A small network was shown many inputs. Here are its activations along a few directions, one row for each input.
Each table varies a few parts of the input and shows all the possible inputs, shuffled.
Descriptions start from the smaller parts, as in this example, which fits no table here: one of 5 places around a ring, together with either a single point or one of 11 places along a line or (one of 3 separate values, together with one of 4 places along a line).
Shared parts are said once, and a part with two or three values counts as separate values.

Other details of the inputs shift rows strongly along three fixed directions, in all tables alike. That doesn't count.

Rows:
r1: [-19.0 -20.7  16.4   3.7  27.5  52.2 -35.0  32.2 -19.9 -51.3  44.1]
r2: [ 15.8  25.6  -2.4 -61.3 -31.7  -0.4  49.9  38.4 -25.7 -29.7 -11.8]
r3: [ -8.8 -29.9  -0.7  -7.3 -15.0   1.2 -47.7 -61.8 -46.5  58.7 -80.6]
r4: [  7.1 -11.6 -24.9  52.4  -3.1 -23.5  30.6 -57.1  47.0 -36.2 -15.5]
r5: [-33.4 -24.4  -8.4 -21.4 -21.4 -20.0  22.5 -42.1 -61.2  41.2 -52.0]
r6: [-25.3 -24.4   7.2  55.9  40.6 -25.9 -29.7 -30.8  16.8  10.0  17.9]
r7: [-13.5 -22.6  29.7   3.0  16.4  49.5 -26.0  37.8 -19.8 -42.5  43.4]
r8: [ 15.3  -1.8 -10.4   7.3  34.2  32.7 -39.1  40.2  18.3 -13.0  36.4]
r9: [ 22.5  -5.3  11.0  17.9  12.9  50.0 -51.7  22.1  22.4 -51.0  18.2]
r10: [ 28.2  51.7  24.8 -47.2 -13.8   8.7 -22.1  27.3 -31.4  33.3   4.4]
r11: [-51.8 -26.2  15.9 -42.1  -5.8 -36.3  -8.0 -37.2 -42.9  46.9 -32.7]
r12: [ 22.1  22.4   8.2 -47.8  -5.8  16.8 -26.0  42.3 -25.8  15.9 -46.5]
r13: [ 27.6   3.3 -25.0  46.1 -13.1 -47.3  79.2 -46.4  76.6 -64.2 -10.7]
r14: [ 39.3  35.6  12.1  20.0   4.3  15.6  24.8  32.7  43.5 -29.9  70.0]
r15: [-14.3 -18.7 -17.4  51.2  34.2   3.5 -13.3 -62.4   4.6  38.9  22.8]
r16: [-19.5 -22.2  -7.3   4.7   2.8 -10.3 -25.7 -37.5 -36.6  64.5 -73.7]
r17: [ -7.8  -7.5  13.9  -3.8  -6.0  16.8  21.0  46.0  35.9 -44.9  68.3]
r18: [-62.8 -63.0 -16.4  27.5  25.5  11.0 -22.0 -44.4  -6.7  23.1  21.2]
r19: [  4.5 -10.9 -48.6  63.2   8.0 -41.0  60.1 -32.2  58.7  -1.4  18.1]
r20: [-19.9  18.6   3.3 -31.2 -50.4 -86.8  92.7 -21.6  12.7   2.2 -16.6]
r21: [-29.4 -36.0  26.9  57.7  40.9 -21.1 -42.0 -31.4   6.6  26.4  17.5]
r22: [ 18.4  37.2   4.2 -44.8  -1.8  34.2 -47.9  16.8 -45.3  50.7   1.1]
r23: [ -3.4  21.2 -13.0 -69.9 -40.2   3.1  23.7  43.2 -15.9   6.1   3.9]
r24: [ 25.5  42.7 -23.3 -56.8 -53.2  -8.2  81.2  44.0 -11.9 -36.1  -8.9]
r25: [ 20.9   9.8 -29.0  14.8  20.1  32.0 -21.3  44.3  27.9 -16.5  42.1]
r26: [ 43.5  47.3  15.0 -29.4 -42.4 -18.7  47.8  58.0  17.6 -13.8 -26.0]
r27: [  9.2 -29.2  36.6  22.0  26.1  72.8 -96.8  21.7  -1.9 -26.0  18.7]
r28: [ 18.8  24.8  -7.3 -32.9 -11.0  22.3 -21.3  39.1 -20.8  14.8 -40.3]
r29: [ -1.4  21.1  12.9 -17.2   1.5 -41.9   5.2 -52.5 -28.4  58.3 -28.3]
r30: [ -8.4  -6.9  -3.9  65.5  19.5 -41.0  36.9 -28.6  52.1 -34.6  -4.4]
Description of these inputs: one of 5 places along a line, together with either one of 2 separate values or one of 4 places along a line.
The inputs of r21 and r25 match in every part but the place on the line of 5. If r14 is changed in the same way as r21 into r25, which row does it become?
Answer: r22
Change only the place on the line of 5 in r2. List by row number the other rows that result.
Answer: r1, r5, r7, r24

Rows:
r31: [ 25.2  -1.7  -9.6  32.1  14.4  20.1  -9.0  19.2  45.0 -68.8  22.8]
r32: [-37.7 -33.7  11.2   8.2  39.8  49.0 -29.5  26.7 -22.7 -27.4  36.3]
r33: [-24.4  -3.2   6.4 -10.1 -42.3 -60.6  82.1 -44.4 -12.2   4.6 -11.1]
r34: [ 19.9   7.9  -8.9   6.1  20.7   7.9 -13.1  20.2  22.3 -16.2  41.5]
r35: [ 42.5  30.5 -10.7 -45.1 -38.0 -12.2  31.5  17.3  10.3  -4.6 -39.9]
r36: [-23.9 -13.1  15.2  17.0  27.7 -26.4 -36.8 -54.6 -34.1  47.6 -11.8]
r37: [ -2.2  13.1   2.9 -38.0 -33.1   1.4  39.4  14.6  -8.8 -26.7  24.4]
r38: [-22.9  -8.8   0.4  -6.8  19.7  22.9  11.7  25.2  -3.3 -41.8  31.4]
r39: [ 28.1  29.5  -1.5 -11.7  -9.0  -3.7  14.2  23.7  -6.4   9.9  13.0]
r40: [-41.8 -19.3  16.5 -40.6   7.7  24.4 -41.7  30.6 -45.9  12.5  -7.3]
r41: [-21.0  -9.1  11.4  56.1  23.0 -35.1   9.6 -40.9  46.3   4.8  19.4]
r42: [ 31.3  11.3  -0.6 -33.1 -31.3   8.1   2.4  24.9 -11.5  17.4 -41.5]
r43: [ 24.9  26.1 -15.4   2.0  -7.5  -6.7  17.5  33.0  32.2 -14.9  31.8]
r44: [-16.8 -18.5  -2.1  14.3   9.3 -10.4  -7.2 -52.8 -24.2  44.8 -42.3]
r45: [-11.8   3.0 -32.3  44.4  -2.0 -41.9  38.5 -36.8  38.2  -0.7   6.0]
r46: [-65.5 -65.8   8.0  47.7  45.7  -5.5  -9.1 -32.0  -5.5  -9.1  19.7]
r47: [ 24.9  40.3  18.9 -16.8  -5.4  -2.8  12.8  17.8  11.8   3.6  11.9]
r48: [ -4.5  18.0  -0.8 -62.4 -27.0 -23.9  48.5  33.9 -14.7 -15.2 -13.4]
r49: [-22.4 -15.0  -7.0  17.7   3.7 -28.3 -14.4 -40.1 -26.3  53.9 -28.0]
r50: [ 26.7  10.7  -2.7 -13.5  -3.7  31.3 -11.4  12.4   1.7 -12.9 -13.0]
r51: [ 21.2  15.7   9.3  36.8  22.8  22.7  11.2  23.9  46.3 -30.7  56.1]
r52: [ -7.3  -4.6  -1.4 -22.4  22.3  40.0 -83.0  10.6 -40.7  36.0  -0.1]
r53: [ -9.5 -11.8   4.8  65.6  38.3 -34.3  22.2 -44.8  65.2 -21.3  39.8]
r54: [-25.0 -52.4  10.0  76.8  37.2  -2.0 -42.7 -44.3   9.2 -13.2  -7.6]
r55: [19.8  1.6 -7.2 18.3 13.7 10.6 -7.3 29.9 17.7 -6.5 40.1]
r56: [ -4.1 -18.6  11.5 -16.4   9.7  52.6 -85.1  13.1 -28.0  25.6 -26.9]
r57: [ 16.2  14.8 -30.2  31.1  20.7  29.7   5.3  14.5  34.7 -37.8  51.1]
r58: [ -5.5 -11.8  21.6  -8.9   6.6  39.2 -90.2  18.6 -35.0  10.2 -29.8]
r59: [ -0.9   7.5   0.5 -16.6   8.1  37.0 -54.2  14.2 -48.6  40.7  -7.1]
r60: [-42.8 -18.2   8.8 -15.7 -34.3 -50.1  35.8 -43.0 -16.2  18.7 -15.1]
r61: [ 25.3  32.0  24.2 -32.0 -22.3 -12.0   7.1  32.8  -5.0  33.0 -10.1]
r62: [ 12.9   7.3  -7.4  12.0 -28.2 -50.4  63.9 -47.3  10.1  11.5 -53.5]
r63: [-13.2 -16.6  20.0  26.6   1.8 -23.5 -19.4 -47.5 -30.1  17.4 -52.9]
r64: [-12.5 -11.2   8.1 -40.5 -14.7  16.3  -4.9  17.0 -15.5 -16.2  26.9]
r65: [ 32.3  36.7 -14.9 -44.9 -29.5   3.4  26.9  12.9  -9.1  13.0 -32.7]
r66: [ 19.0  17.2 -22.2 -18.5 -18.3  12.7  10.2  20.8  17.2   2.4 -13.1]
r67: [ 24.8   6.3  -6.5  38.4  14.5  26.5  -3.0  15.5  37.1 -69.5  24.1]
r68: [-35.0 -25.1  12.1 -11.2 -32.8 -50.3  43.7 -39.4 -22.4  21.4 -13.4]
r69: [ 30.5  14.5 -28.3 -10.8  -2.9  15.0  20.4  19.4  33.9 -23.3   7.0]
r70: [ 25.1  14.7 -12.1 -35.5 -25.1   9.3   7.1  25.3 -13.1  27.7 -32.8]
The inputs of r31 and r67 match in every part but one. If r69 is changed in the same way as r31 into r67, which row does it become?
Answer: r65
The inputs of r49 and r59 match in every part but one. If r68 is changed in the same way as r49 into r59, which row does it become?
Answer: r33
What do these inputs look like to the network?
Answer: one of 5 places around a ring, together with either one of 2 separate values or one of 6 places along a line
Start at r41 and move only the place on the ring of 5, one step at a time. The first step leads to r61. Which rows follow, in order?
Answer: r51, r47, r53
Change only the place on the ring of 5 in r38. List by row number the other rows that result.
Answer: r32, r40, r46, r48
Change only the choice among 2 separate values in r48. List by row number the other rows that result.
Answer: r64
